These are the activations of a small neural network, seen along a few directions. Each row is one input.
In each table, some parts of the input vary, and every possible input appears once, in random order.
A made-up example of a description, with smaller parts first: one of 3 separate values, together with either a single point or one of 9 places around a ring or (one of 5 places around a ring, together with one of 6 places along a line).
Shared parts are said once, and a part with two or three values counts as separate values.
(in the rows, 128 means zero)

Other details of the inputs vary at random and push rows far along two fixed directions, the same in every table; ignore that.

Rows:
x1: [160 180 135 153 101 136 103 122 125 149 164]
x2: [100 141  62 150 151  77 117 128  82 123 120]
x3: [179 126 150 125  97 127 126 101 161 147 160]
x4: [178 117 149 136 101 139 106 130 160 144 165]
x5: [146 130 163 117 103 126 110 105 147 168 146]
x6: [160  62 153  84 156 159 167 133 132 111  95]
x7: [124 112 101 124 157 124 122 166 102 126 110]
x8: [119 118 112 109 150 105 147 119 102 132  96]
x9: [190 148 144 149  96 142 130 110 143 128 168]
x10: [132 142 165 121 112 134  75 123 143 179 145]
x11: [165 152 142 140  94 118 133  88 136 138 167]
x12: [106 157 174 136 103 161 111 125 164 142 143]
x13: [ 84 105 116 127 142 118 157 128 135  89 120]
x14: [ 96 148  72 136 159  88 103 154  83 137 109]
x15: [135 147 165 144 103 177 112 146 177 122 159]
x16: [180 134 145 134  94 135 135  91 153 143 162]
x17: [134 133  89 136 153 130 137 148  93 119 108]
x18: [172 153 168 129  95 145 144  87 137 148 150]
x19: [ 27 204 130 152  83  70  55  91 141 172 164]
x20: [174  69 135 102 164 176 150 174 131 101 103]
x21: [146 171 149 139 100 139 104 105 129 173 142]
x22: [140 122 147 122 106 106  86 104 156 160 171]
x23: [154 120 147 125 100 114 110 107 154 154 164]
x24: [127 124 118 114 154 128 142 140  99 134  87]
x25: [141  80 136 128 146 175 180 156 155  62 114]
x26: [127 122 111 117 146 119 160 110  97 126  98]
x27: [ 31 157 106 133 142 105 112 142 104 120  95]
x28: [136  96 138 119 143 193 173 174 150  68 100]
x29: [165  80 151  98 153 174 170 153 121 118  84]
x30: [ 86 112  78 130 163  72  88 146  96 128 124]
x31: [190  77 118 116 150 154 175 150 132  90 105]
x32: [ 70 120 128 120 145 124 152 125 126 107 105]
x33: [ 85 116 103 141 137 123 137 150 133  81 116]
x34: [ 37 135  87 137 135  76 124 123 116 102 120]
x35: [ 85 167  94 138 149  92 128 122  62 138 100]
Each input here is: one of 5 places around a ring, together with either one of 2 separate values or one of 5 places along a line.
Q: The inputs of x26 and x17 match in every part but the place on the ring of 5. If x19 is changed in the same way as x26 into x17, which row does it become?
A: x28
Q: Change only the choice among 2 separate values in x12. List by row number the other rows that result.
A: x27
Q: Which other rows agree with x33 in the place on the ring of 5? List them by row number.
A: x2, x4, x9, x25, x30, x31
Q: Change only the choice among 2 separate values in x13. List by row number the other rows that result.
A: x34

Rows:
x36: [101 126 138 126 133 150 157 128 129  99 116]
x37: [138 117 118 132 139 116 123 142 113 120 135]
x38: [151 116 114 124 144 140 137 143 115 133 106]
x39: [196 179 197 150  55 171 110  85 190 163 203]
x40: [ 89 118 122 124 127 120 136 127 141 118 120]
x41: [147 121 117 127 136 136 140 151 117 121 109]
x42: [104 111 135 109 130 115 132 123 139 130 111]
x43: [ 85 167  96 146 108  56  78  99 110 169 148]
x44: [101 116 126 132 138 136 119 147 135 106 136]
x45: [140 127 114 125 134 127 123 142 111 140 111]
x46: [221 156 195 140  58 192 107 123 201 157 184]
x47: [116 114 134 114 142 148 133 155 135 126 100]
x48: [142 122 127 124 141 135 158 113 105 125 113]
x49: [198 162 183 148  49 156 104  89 209 160 205]
x50: [119 111 139 107 143 145 129 152 131 132  95]
x51: [139 118 114 135 145 118 124 138 115 122 138]
x52: [110 120 125 128 135 156 136 156 139 107 109]
x53: [ 97 131 144 118 135 132 141 122 123 127 114]
x54: [ 65 191  85 159 103  36  52  88 109 189 164]
x55: [144 111 115 128 142 131 137 148 119 103 133]
x56: [129 139 124 135 135 122 149 115 108 123 124]
x57: [147 125 115 132 139 137 137 147 121 126 114]
x58: [133 115 171 105 128 158 153 119 138 127 112]
x59: [156 116 119 112 142 135 133 141 109 137 101]
x60: [103 121 124 141 136 135 118 145 136  95 135]
x61: [107 110 135 118 145 128 116 146 131 125 127]
x62: [125 135 124 126 134 117 141 113  97 132 117]
x63: [132 129 127 128 136 126 159 122 104 113 114]
x64: [157 101 123 112 150 126 129 135 106 127 121]
x65: [148 112 116 120 151 117 117 128 107 138 130]
x66: [141 116 111 119 135 107 137 108 119 137 118]
x67: [ 91 133 140 125 132 138 143 123 125 119 120]
x68: [138 133 126 120 141 120 142 104 100 139 116]
x69: [125 144 122 133 128 124 149 120 110 113 127]
x70: [142 112 114 128 147 120 120 133 111 132 133]
x71: [140  84 152 113 144 172 151 154 148  98 123]
x72: [177 166 201 153  53 194  87 120 217 149 187]
x73: [138 116 111 126 126 122 157 128 131 102 122]
x74: [147 128 112 120 143 126 121 135 110 148 109]
x75: [105 109 125 125 126 137 152 131 148  96 118]
x76: [ 29 202 103 159 107  68  34 127 121 186 154]
x77: [ 92 127 116 139 123 121 136 126 145  95 123]
x78: [ 94 142 133 140 127 139 143 122 129  97 123]
x79: [110 107 139 111 146 125 112 143 127 131 122]
x80: [150 104 122 122 144 128 128 139 112 125 128]
x81: [ 70 190  91 147 102  30  48  87 103 193 158]
x82: [126 123 109 131 125 102 140 122 121 120 123]
x83: [137 133 129 117 136 119 140 108  97 137 114]
x84: [110 103 133 112 133 129 149 130 144 116 110]
x85: [180  97 134 125 139 164 155 145 141  97 139]
x86: [144 127 108 132 140 143 142 150 125 115 115]
x87: [132 121 110 134 128 109 144 119 127 121 126]
Q: The inputs of x55 and x73 match in every part but one. If x85 is changed in the same way as x55 into x73, which row does it become?
A: x49
Q: The inputs of x38 and x54 match in every part but one. If x47 is changed in the same way as x38 into x54, which row does it become?
A: x84
Q: What do these inputs look like to the network?
A: one of 4 separate values, together with either one of 5 places along a line or (one of 2 separate values, together with one of 4 places along a line)
Q: Which other rows agree with x78 in the choice among 4 separate values? List them by row number.
A: x36, x39, x48, x53, x56, x58, x62, x63, x67, x68, x69, x83
Q: Change only the choice among 2 separate values in x59. List by row number the other rows that result.
A: x74
Q: Change only the choice among 4 separate values in x78. List by row number the other rows that result.
A: x60, x72, x77

Rows:
x88: [221 127 173 125  91 164 135 105 161 150 163]
x89: [ 73 132  66 132 167  72 117 140  71 127  99]
x90: [152 173 154 145  81 114  79  92 149 182 179]
x91: [ 72 154 112 142 122  98 122 114 118 123 130]
x92: [161 128 191 128  84 184 133 118 195 125 159]
x93: [203 138 173 133  86 159 116 106 167 156 169]
x94: [ 83 140 107 136 138 105  91 148 118 133 128]
x95: [ 70 132  72 128 166  73 121 135  72 128  96]
x96: [159  47 145  96 166 200 237 158 139  42  69]
x97: [ 86 189 131 154  88  91  88  89 138 159 166]
x98: [113 105  96 119 164 119 144 153  99 108  96]
x99: [178 137 148 127 107 132 128 104 135 152 149]
x100: [148 102 133 114 142 150 153 141 128 113 109]
x101: [ 59 167 107 144 126  82  65 133 116 157 142]
x102: [129  78 106 109 176 149 171 166 108  84  83]
x103: [141 100 135 115 144 155 150 146 132 110 111]
Q: What do these inputs look like to the network?
A: either one of 4 places along a line or (one of 2 separate values, together with one of 6 places along a line)
Q: A walk changes only the place on the line of 4. It starts at x97 and steps to x91. List the rest of the walk in order.
A: x96, x92
Q: Change only the choice among 2 separate values in x94. List by row number the other rows that result.
A: x101
